A small network was trained on invented records. Each row is its activation on one of them, seen along a few directions.
After each row come some of the record's fields: LEDU, MALU, ZATIB, NAMIG, RUGI.
A field that a record lacks is left out.
Other fields move the rows too, some of them a lot.
(in the rows, 500 means zero)
Random noise pushes rows far along 10 fixed directions. That doesn't count. These rows show it; they differ only by the noise:
[555 510 349 538 544 695 622 289 484 773 564 564 276 516 344 555 351 669
 622 672 566 276 505 364 457]
[639 341 435 443 179 364 511 485 416 363 544 638 536 641 531 439 411 614
 402 378 667 304 677 555 623]
[626 638 508 443 621 718 504 393 630 490 392 430 310 436 460 450 369 531
 457 335 387 543 279 484 338]
[502 661 198 482 378 470 450 498 584 449 399 527 526 717 617 412 520 499
 367 596 731 639 450 627 468]
[650 467 113 407 595 564 388 357 276 630 470 694 604 473 278 436 394 297
 610 472 611 574 332 527 395]
[723 293 483 481 395 275 491 382 365 380 758 475 675 411 495 334 624 501
 537 640 352 622 454 383 490]
[599 639 483 507 469 417 452 532 590 465 537 459 675 600 493 376 619 534
 361 670 494 599 545 484 461]
[708 591 829 557 429 637 603 557 686 328 575 235 491 154 495 410 574 562
 501 538 290 485 522 384 480]
[333 573 547 611 619 610 540 664 615 648 168 394 675 482 369 653 588 494
 337 503 736 355 731 463 421]
[317 576 272 548 614 549 545 341 701 537 356 378 298 805 727 533 513 564
 339 518 586 694 264 482 203]
[614 547 250 533 494 580 687 369 484 551 781 447 282 414 564 468 481 434
 743 745 458 550 308 379 411]
[665 290 604 450 402 580 501 151 532 440 580 528 256 622 516 426 291 763
 416 278 339 381 383 391 336]

[819 484 681 563 436 615 597 646 359 378 902 510 615  16 306 425 574 187
 865 526 301 412 622 397 635]
MALU is baden, ZATIB is sopi, NAMIG is rusem, RUGI is noba
[472 737 330 642 748 653 623 451 597 665 506 281 512 290 438 469 730 410
 644 925 467 756 283 388 424]
MALU is mesop, ZATIB is vuvam, NAMIG is rusem, RUGI is noba
[549 516 674 593 587 746 526 399 666 427 517 355 441 382 559 476 530 478
 488 411 330 532 358 387 227]
MALU is dez, ZATIB is sopi, NAMIG is rusem, RUGI is noba
[577 692 553 429 552 440 516 661 500 429 472 558 530 459 455 431 524 501
 427 426 475 395 527 567 628]
LEDU is dun, MALU is dez, ZATIB is sopi, NAMIG is rusem, RUGI is noba
[518 496 371 416 415 453 478 641 456 441 252 679 469 606 524 517 399 539
 374 201 692 358 567 645 656]
MALU is dez, ZATIB is sopi, NAMIG is rusem, RUGI is gisul
[562 535 900 491 535 448 585 552 701 406 352 441 353 558 513 471 478 910
 210 276 298 307 616 432 683]
MALU is dez, ZATIB is sopi, NAMIG is rusem, RUGI is gisul
[345 461 203 541 593 575 410 566 485 409  88 386 746 363 567 513 696 240
 389 438 798 803 338 646 341]
MALU is mesop, ZATIB is vuvam, NAMIG is rusem, RUGI is noba
[471 383 484 512 540 416 567 475 495 468 439 480 356 494 601 513 536 617
 449 370 484 520 404 517 565]
MALU is dez, ZATIB is sopi, NAMIG is rusem, RUGI is noba
[639 534 662 598 440 603 365 316 586 482 418 413 626 355 355 308 610 723
 398 671 382 639 530 433 565]
MALU is mesop, ZATIB is sopi, NAMIG is rusem, RUGI is gisul
[387 529 309 442 728 428 466 507 363 710 569 629 580 681 357 708 547 382
 547 587 564 476 495 391 358]
LEDU is nabi, MALU is mesop, ZATIB is vuvam, NAMIG is rusem, RUGI is gisul
[460 633 380 468 383 531 476 690 509 305 583 537 538 461 610 538 489 265
 467 338 550 597 472 707 463]
LEDU is kamub, MALU is dez, ZATIB is sopi, NAMIG is rusem, RUGI is gisul
[345 209 484 443 815 289 617 578 349 625 197 311 591 184 498 614 632 406
 559 488 449 618 347 408 546]
LEDU is dun, MALU is mesop, ZATIB is vuvam, NAMIG is ret, RUGI is sura
[471 214 649 533 270 291 427 355 502 269 739 353 595 531 726 399 594 536
 420 512 343 754 426 501 394]
LEDU is kamub, MALU is mesop, ZATIB is sopi, NAMIG is ret, RUGI is sura
[488 527 133 337 519 252 542 502 367 465 500 497 431 398 542 434 565 456
 547 599 509 742 196 597 721]
LEDU is dero, MALU is mesop, ZATIB is vuvam, NAMIG is rusem, RUGI is gisul
[313 530 522 728 501 507 578 610 526 526 668 477 481 559 496 717 661 348
 598 727 551 488 680 501 538]
LEDU is nabi, MALU is baden, ZATIB is sopi, NAMIG is mipam, RUGI is noba
[350 194 404 442 442 482 439 503 379 563  61 496 612 233 483 665 421 566
 389 331 777 399 511 580 558]
LEDU is kamub, MALU is dez, ZATIB is vuvam, NAMIG is ret, RUGI is gisul
[433 278 699 647 137 500 402 550 433 353 735 577 827 528 462 573 562 428
 399 444 587 317 931 526 424]
LEDU is kamub, MALU is baden, ZATIB is sopi, NAMIG is rusem, RUGI is gisul
[708 376 713 346 175 109 364 730 369 268 402 488 921 225 493 320 579 495
 353 395 543 501 693 685 843]
LEDU is kamub, MALU is mesop, ZATIB is vuvam, NAMIG is ret, RUGI is noba
[556 385 844 515 464 550 624 672 435 519 650 434 571 152 334 615 446 419
 596 316 343 168 774 412 548]
LEDU is kamub, MALU is mesop, ZATIB is sopi, NAMIG is rusem, RUGI is gisul
[481 505 571 548 465 643 400 414 492 520 438 447 555 223 461 526 478 326
 695 549 536 667 512 562 566]
LEDU is mog, MALU is baden, ZATIB is sopi, NAMIG is ret, RUGI is noba
[384 385 282 423 568 380 412 419 308 696 303 585 552 353 370 562 524 676
 431 592 660 522 478 675 718]
LEDU is kamub, MALU is dez, ZATIB is sopi, NAMIG is rusem, RUGI is noba
[415 433 421 510 294 291 516 490 499 486 599 412 529 476 733 440 514 446
 702 678 592 676 507 517 553]
LEDU is mog, MALU is mesop, ZATIB is sopi, NAMIG is ret, RUGI is gisul
[542 243 509 512 381 678 236 143 407 423 285 604 703 450 344 376 358 597
 360 296 583 466 473 481 243]
LEDU is dun, MALU is dez, ZATIB is vuvam, NAMIG is rusem, RUGI is gisul
[328 704 587 572 716 563 508 544 644 764 451 513 363 707 349 667 501 632
 443 696 437 396 651 533 567]
LEDU is nabi, MALU is mesop, ZATIB is sopi, NAMIG is mipam, RUGI is sura
[632 568 475 470 384 726 447 484 552 445 310 397 628  58 476 363 457 490
 569 702 584 551 446 558 582]
LEDU is dun, MALU is dez, ZATIB is vuvam, NAMIG is ret, RUGI is sura
[701 554 472 647 253 668 674 446 500 462 787 402 381 215 488 409 541 602
 730 906 534 422 565 446 708]
MALU is mesop, ZATIB is vuvam, NAMIG is mipam, RUGI is noba
[287 478 570 744 541 529 466 281 771 599 437 263 374 647 701 462 666 698
 446 827 511 799 450 306 350]
MALU is baden, ZATIB is sopi, NAMIG is ret, RUGI is gisul
[469 733 574 521 760 730 307 453 546 647 253 475 666 356 260 421 600 507
 386 577 453 600 463 523 388]
LEDU is dun, MALU is baden, ZATIB is sopi, NAMIG is rusem, RUGI is noba
[462  54 357 606 275 427 530 451 139 348 556 486 671  76 459 613 634 290
 677 465 673 485 526 538 564]
LEDU is kamub, MALU is mesop, ZATIB is sopi, NAMIG is rusem, RUGI is noba
[488 330 699 486 346 431 632 737 507 255 552 498 631 516 677 574 460 302
 434 148 583 320 687 520 428]
MALU is dez, ZATIB is vuvam, NAMIG is ret, RUGI is noba
[567 517 548 484 679 430 431 538 448 495 550 627 619 606 390 458 540 379
 451 399 321 485 495 418 371]
LEDU is dun, MALU is dez, ZATIB is sopi, NAMIG is rusem, RUGI is gisul
[721 403 681 404 382 494 584 641 393 185 617 520 408 205 520 452 435 495
 495 168 289 392 458 543 601]
LEDU is kamub, MALU is dez, ZATIB is sopi, NAMIG is rusem, RUGI is gisul
[507  61 479 445 444 460 380 297 227 584 445 638 582 358 259 567 312 461
 651 289 610 345 612 541 456]
LEDU is nabi, MALU is mesop, ZATIB is vuvam, NAMIG is rusem, RUGI is sura
[415 393 440 651 349 418 436 522 499 420 423 473 710 711 539 472 629 520
 320 582 712 555 684 539 508]
MALU is mesop, ZATIB is vuvam, NAMIG is mipam, RUGI is sura
[430 464 449 356 663 355 550 379 589 623 288 406 136 546 676 547 382 716
 566 357 398 592 247 501 545]
LEDU is mog, MALU is mesop, ZATIB is sopi, NAMIG is rusem, RUGI is gisul
[451 350 700 500 737 511 589 511 395 463 540 327 405 212 545 643 564 408
 625 326 225 593 316 446 445]
LEDU is mog, MALU is baden, ZATIB is sopi, NAMIG is mipam, RUGI is noba
[477 530 619 564 389 611 626 528 684 234 609 337 300 498 746 519 504 477
 470 348 375 517 348 465 249]
LEDU is kamub, MALU is mesop, ZATIB is vuvam, NAMIG is rusem, RUGI is gisul
[396 353 611 591 697 326 574 410 404 673 820 534 478 730 451 574 576 551
 526 613 288 399 532 268 373]
LEDU is kamub, MALU is dez, ZATIB is sopi, NAMIG is mipam, RUGI is noba
[479 526 513 609 367 679 485 411 610 523 661 462 572 484 530 482 511 541
 468 683 486 437 578 449 278]
LEDU is kamub, MALU is dez, ZATIB is sopi, NAMIG is rusem, RUGI is gisul
[524 244 572 482 299 454 496 587 301 340 378 598 525 308 394 569 419 498
 489 147 613 264 648 577 651]
LEDU is kamub, MALU is mesop, ZATIB is sopi, NAMIG is rusem, RUGI is gisul

Which values does each new row have?
[614 589 554 474 553 418 483 585 377 618 626 641 591 516 270 449 564 652
 441 650 384 380 662 474 655]
LEDU is kamub, MALU is mesop, ZATIB is sopi, NAMIG is rusem, RUGI is gisul
[339 318 500 658 625 454 583 496 441 564 426 424 595 473 474 599 691 426
 491 501 559 515 567 394 469]
MALU is mesop, ZATIB is sopi, NAMIG is rusem, RUGI is noba
[385 564 777 531 414 607 538 773 743 198 262 360 561 540 708 569 472 241
 328  67 587 435 563 579 261]
LEDU is dun, MALU is mesop, ZATIB is vuvam, NAMIG is ret, RUGI is noba
[510 647 582 423 617 505 724 781 598 315 439 441 132 486 646 577 334 507
 485 131 405 320 331 553 593]
LEDU is kamub, MALU is dez, ZATIB is vuvam, NAMIG is mipam, RUGI is sura
[561  87 440 560 458 463 262 213 219 664 463 663 833 388 245 410 512 487
 558 547 602 551 565 417 462]
MALU is dez, ZATIB is sopi, NAMIG is ret, RUGI is noba
[489 410 471 552 568 269 618 457 499 547 638 449 451 569 640 465 699 682
 486 733 395 555 443 384 575]
MALU is dez, ZATIB is sopi, NAMIG is rusem, RUGI is noba
[584 688 370 428 661 698 418 452 493 681 571 432 732 288 318 454 549 345
 547 756 387 621 362 465 246]
LEDU is kamub, MALU is mesop, ZATIB is vuvam, NAMIG is rusem, RUGI is gisul
[591 770 578 470 650 492 358 538 669 623 341 387 700 353 434 309 631 622
 401 826 429 690 375 491 490]
LEDU is kamub, MALU is dez, ZATIB is vuvam, NAMIG is ret, RUGI is noba
[695 347 609 510 299 619 344 280 454 337 670 555 777 408 455 336 543 479
 438 571 377 479 556 465 321]
LEDU is dun, MALU is dez, ZATIB is sopi, NAMIG is rusem, RUGI is noba
[536 814 623 450 548 494 541 773 588 490 331 547 455 450 407 470 481 613
 384 420 514 307 660 572 750]
LEDU is dun, MALU is dez, ZATIB is sopi, NAMIG is rusem, RUGI is gisul
[696 495 613 441 410 180 460 604 525 389 448 415 707 321 570 266 682 737
 398 745 401 692 490 476 801]
MALU is dez, ZATIB is vuvam, NAMIG is ret, RUGI is gisul
[420 805 297 591 428 800 698 690 612 532 600 550 301 549 572 656 394 176
 697 513 669 275 607 525 412]
LEDU is dun, MALU is mesop, ZATIB is sopi, NAMIG is rusem, RUGI is gisul
[469 575 467 692 512 619 459 447 472 768 415 447 647 238 301 517 646 649
 683 973 662 458 675 352 636]
LEDU is mog, MALU is dez, ZATIB is sopi, NAMIG is rusem, RUGI is gisul
[444 746 956 579 640 474 722 809 719 409 399 183 378 173 537 643 636 586
 496 459 311 448 637 437 723]
LEDU is mog, MALU is mesop, ZATIB is sopi, NAMIG is rusem, RUGI is gisul
[576 631 437 443 336 422 422 674 559 306 530 413 675 501 644 380 513 318
 462 486 578 564 484 593 479]
LEDU is kamub, MALU is mesop, ZATIB is vuvam, NAMIG is mipam, RUGI is sura
[455 450 627 616 351 526 616 501 650 394 380 258 521 256 660 481 682 788
 391 727 600 515 594 521 626]
MALU is dez, ZATIB is vuvam, NAMIG is rusem, RUGI is noba
[616 336 550 580 427 625 275 363 465 415 446 574 722 575 387 355 442 455
 412 329 520 540 533 477 341]
MALU is dez, ZATIB is sopi, NAMIG is mipam, RUGI is sura
[542 417 619 578 336 633 540 221 610 574 555 350 389 441 521 416 455 819
 504 710 433 403 504 341 342]
LEDU is kamub, MALU is mesop, ZATIB is vuvam, NAMIG is rusem, RUGI is gisul
[418 450 440 515 283 582 455 535 496 393 260 300 657  71 507 516 573 511
 465 567 702 631 514 694 575]
LEDU is kamub, MALU is mesop, ZATIB is vuvam, NAMIG is rusem, RUGI is gisul
[369 655 603 543 758 694 500 525 633 785 483 302 539 279 459 617 436 220
 771 632 445 562 498 412 267]
LEDU is mog, MALU is mesop, ZATIB is sopi, NAMIG is ret, RUGI is sura
